 17.4   10.9  -11.5   19.0   14.6    3.0
 17.8   11.3  -12.5   21.2   13.1    3.6
 16.7   11.6  -10.3   23.4   11.6    4.0
gives 23.4, 21.2

-1.839   1.725  -0.430   0.132  -1.499 gives 1.725, 0.132

 -6.58    2.06  -16.51   11.99  -11.80 gives 11.99, 2.06

 -4.17   -1.16   14.13  -11.45   -7.24    2.68    7.65 gives 14.13, 7.65

 0.17   0.10  -0.17  -0.11 gives 0.17, 0.10

-0.138   0.022  -0.078   0.172  -0.127   0.011   0.030 gives 0.172, 0.030

-0.08  -0.03  -0.10  -0.16   0.10   0.16 gives 0.16, 0.10
---
[[ 19  17  15  15   2  41  13  13   8  18]
 [ 35  30   6  -2  17   1  -2   6  16  42]
 [ 29  23  18  10   1  23   7  15   6  25]
 [ -4   1  15   7  22  12  19  21  18  -6]
 [ 47  36  20 -25  13  20 -32  -5  13  46]] => 18

[[ 516   25 -722 -592 -540 -537 -186  -55 -295]
 [  20 -291 -174 -824 -818 -202 -416  -46 -480]
 [-531 -456  228 -426 -716   48 -400 -167 -297]
 [-646 -428  271 -243 -609   91 -333 -206 -196]
 [-733 -271  211   62 -339   91 -142 -248  -10]
 [-373 -435  130 -601 -791   -5 -443 -125 -394]
 [ 390  -66 -558 -750 -676 -430 -275  -30 -395]
 [ 223 -180 -369 -832 -772 -312 -357  -26 -460]
 [-713 -365  260  -76 -484  103 -242 -233  -94]
 [-183 -378   -8 -738 -824  -98 -448  -82 -456]] => -295

[[474  93 118 240 501 478 458 530 452 533 461  23]
 [498 399 375 413 371 458 541 376 559 400 568 455]
 [491 778 756 676 616 714 470 538 795 212 468 756]
 [481 363 317 403 395 775 413 465 827 428 434 340]
 [494 632 596 563 528 482 583 655 412 537 551 595]] => 23

[[-342    3 -380 -268  -84  206  766]
 [-342    3 -555 -149 -187  206  529]
 [-342    3 -383 -268  -84  206  529]
 [-342    2 -375 -720   57  206  529]
 [-342   92 -677 -268 -154  206  506]
 [-342   53 -603 -268  -84  206  448]
 [-317    3 -380 -643  -60  171  529]
 [-342  -22 -380 -268  -84  206  529]
 [-346 -350 -266 -268  -73  206  849]
 [-509 -250 -380 -268  -56  206  529]] => 766

[[6 6 5 5 6 7 4 6 5 6 5 5 5 6 5]
 [7 6 8 5 6 6 5 4 5 7 7 6 7 6 6]
 [7 7 5 5 6 6 4 6 6 5 7 5 6 6 5]
 [6 3 7 6 7 5 5 5 7 5 5 2 4 6 5]
 [5 6 5 5 5 6 4 5 4 5 5 6 6 6 5]
 [6 5 7 6 6 6 6 5 6 6 7 5 7 5 7]
 [4 8 5 7 5 6 4 8 4 4 6 7 5 5 5]] => 5

[[ 667    4   33  -22   93  -79  113 -292 -124   31  -18  141 -177   88
  -291]
 [ 137  141   94  143  160  -36   21  253  337  -62  -87  -98  292  173
   289]
 [-672   10  -49  134  151    9  -96   79  -86  133  117   88   -7  107
  -236]
 [ 148   87 -134  139  -29 -151   86   -4    2   45  -40    4   32  210
   220]
 [-375  116  197    5  -13  -93  261  141   22  189  337   36  150  -48
  -141]
 [ 105   34   87 -116  -22 -115   42 -160   58  109  103    5   94  -85
   -76]
 [ 248   48  167  107  -47   37   41 -450  -36  -19  349  -43 -136   51
  -115]] => -291
---
[[ 12.1 -11.2 -32.1  16.9]
 [ -3.9  18.2   1.7  22.7]
 [ 11.1 -66.4  29.1 -57.8]] yields -32.1

[  0.2  -2.5 -30.8 -26.7 -10.6 -29.2 -63.1] yields -30.8

[ 65.3 -26.3  76.2  14.2  70.5  -0.8] yields 76.2

[ 26.5 -52.8  67.7  17.2 -26.1 -10.2] yields 67.7

[ 64.9 -59.9 -24.9  40.1  74.0] yields -24.9

[[-65.5  35.5  38.1 -24.8  -0.5]
 [-61.7  57.0  36.2  30.4  48.8]
 [-17.0 -17.0 -17.3 -52.2 -40.1]] yields 38.1
---
4132  1477  1975  1104  6978  9533 → 4132

4  4  4  4  4  4  4
4  4  3  4  5  4  2
1  3  8  9  5  6  4
→ 4

 38  -19  -11  -47  -41 → 38

5642  3161  5144  7853  6282  1287 → 5642

9  4  3  7  6  1  9
8  4  5  8  7  5  5
→ 9

-244   167  -710  -423   516 → -244
---
[[  0.8 -18.8   8.5  -0.2  12.3  11.5]
 [-17.0   3.7   9.4  -3.4 -11.7   0.8]
 [ 25.6  -5.8   8.3  -5.5   1.5  17.5]
 [ 47.4   5.8   9.8   3.1   5.7  26.2]
 [ 23.4   8.1   1.3  -2.1  17.0  10.4]
 [ 22.8  11.2  -9.6   6.0  12.3  -3.4]
 [ -0.1  -1.9  -4.9  -9.4 -11.9   6.9]
 [  2.4  -4.7   9.4 -10.4 -17.1  10.1]
 [ 12.1  -0.5  -2.1  16.8  -6.2  -6.2]
 [  3.7  -3.2   1.5   7.3 -19.3 -74.0]] value -19.3

[[ 16.7   8.4   4.9   2.9   9.2   2.6 -23.8 -24.2 -18.9 -14.0  -4.3 -11.5
  -31.5 -41.2]
 [  4.5  -7.7 -19.4   4.8  11.8  -8.0   5.1 -29.2  -5.1 -10.8 -11.3 -18.5
   13.1   9.9]
 [ -4.7   4.8 -19.2 -11.2   7.0  -1.8  10.5 -17.4   1.4 -14.1 -21.1 -17.1
   -4.9  -8.7]
 [ -7.7   6.6   2.8  -2.4  17.0  18.5   1.3  -5.3 -14.4 -13.6   7.9  12.8
  -13.2   7.7]
 [ -9.3   1.0   1.6   9.5  -0.1   3.7  -4.3  -4.4  -1.1  -6.8  -6.0  -7.3
    7.2 -15.1]
 [  2.5   2.0   0.1  31.5  23.4 -13.9 -21.8 -28.4 -27.9  -1.0  -7.4  -5.0
   14.3  17.3]
 [  1.9  -7.0 -22.9   9.0  15.6  13.6   9.3   1.1  -5.6 -26.6   2.5   5.5
   -3.6  17.1]
 [ 57.8 -12.4 -12.3  -6.6 -42.4  -5.2   2.6  12.3   9.0  -5.8 -12.2 -12.2
  -48.2  18.1]
 [  9.7  -2.5  -5.7   5.7 -11.1   5.7   4.5  11.6  11.6 -10.3   2.0   0.4
   -6.0   6.6]
 [ 46.2 -25.5 -24.8  13.9 -40.1  -9.6  -8.0 -17.4  34.5 -21.9 -28.1   0.6
  -62.5 -12.6]
 [ -5.6  -8.7   5.4   1.7  -5.1   4.6 -31.4 -18.7  -7.8 -16.6  -1.4  -2.6
   -8.0 -47.2]] value -8.0

[[ -6.6  23.9  36.1  18.5  -9.3  14.9   5.0  52.1   7.5 -24.5  -1.4 -14.1
  -47.2  19.6  10.2 -21.5]
 [-15.1   7.3   8.4  22.5 -12.2  -2.9  -3.6  68.9  28.6 -34.6  24.0  -8.7
   -1.0  -9.8   9.3  14.7]
 [ -3.7 -22.9  39.3  15.9  25.6  10.7  -1.6 -20.5   0.8  57.5 -26.9   8.4
   -8.5 -32.1 -31.5  14.2]
 [  4.1  37.0  42.7   0.1   3.2   8.1  22.7 -37.6 -14.7   5.7  21.7  -5.8
   26.0   4.2  45.6  17.0]
 [ 14.9  -4.1  32.2  -2.7  18.1  40.5 -17.0   7.5 -29.9  -9.0 -44.7  -3.4
    7.7 -12.1 -48.5  -6.3]
 [ -8.1   1.1  40.3 -16.4   3.9  56.9 -19.7  11.1  -5.3  30.7  -0.3  19.6
   10.6 -41.6 -28.3  26.4]
 [  2.9 -17.6 -31.3 -24.3 -12.7  30.1 -19.4 -36.6 -12.4  21.8 -20.5  41.9
  -42.4  -7.1 -35.9 -12.9]
 [  2.1  29.6 -42.1   9.6  -4.8 -13.7  14.3  26.8  35.2 -33.5  -2.2  -9.7
  -28.2   7.4  33.2  16.7]
 [  8.5  11.2  -8.3 -57.7  10.9  33.9  -8.6   6.6 -27.5  31.3 -30.1  -1.8
   12.6  20.8 -12.8 -31.9]
 [ -3.5   1.2 -19.6   7.8  11.9 -44.5  17.4  57.3  40.5  13.1   8.6  28.1
   10.7  11.2  30.4   1.1]
 [-11.1  -7.4  41.4  14.2  -8.2 -10.4  -0.1  70.9  16.4   9.4  28.5   0.7
    0.0   6.7   7.6 -18.0]] value 7.6

[[-29.7  65.4  38.3   6.8  -6.9  33.5  -5.0]
 [ -2.2 -44.2  57.6 -33.7 -48.6 -15.0 -14.2]
 [-45.0  66.8 -82.1 -45.3  22.4 -74.8  34.1]
 [-17.3  24.2  34.0 -13.8 -24.2  30.2 -24.4]
 [ -7.9  -0.4  28.1   6.1 -26.4  40.8  -2.4]
 [  5.1  -7.9  12.5  16.0 -17.9 -56.0 -38.9]
 [-36.3  11.8  11.5 -14.9   7.5  41.1   1.4]
 [ 12.2 -21.6  70.9  -1.4   8.9  37.9 -16.5]] value 37.9

[[ 28.4 -37.7 -60.1  31.5   7.7  24.9  -5.0  -9.6  46.7  61.8 -11.7  12.8
  -48.3   3.3]
 [ -0.4 -22.1 -22.4  35.9 -42.7 -44.6 -66.7  -2.4  35.1   5.6  -0.9 -17.5
   13.5  36.6]
 [ 36.5 -16.4 -48.4  22.1 -16.2 -11.7 -31.0  -6.0  52.1  21.8  11.0  -0.2
  -33.2  21.0]
 [ 72.3 -55.1 -60.4  -2.3   7.2 -25.5 -54.1  25.6  -8.0  16.0 -45.0 -26.7
   12.6  17.7]
 [ 36.7 -38.0 -52.9  -0.7   0.3   9.1 -50.0   5.7   8.2  30.0 -54.1 -13.0
   -0.5  50.8]
 [ -5.3 -28.5 -32.3  52.1 -19.7   9.9 -63.0  -7.9  23.3  56.6  13.4  37.4
  -21.0  20.3]
 [  3.5  -7.6 -40.3   7.2 -26.0  -7.7 -37.6  -4.1  70.6  20.9  -5.8 -19.2
  -22.6  34.8]
 [ 50.8 -36.0 -57.9  -1.3  -5.2 -23.9 -23.8   4.1  45.9  23.0 -26.0   5.0
  -20.6  20.7]] value -20.6
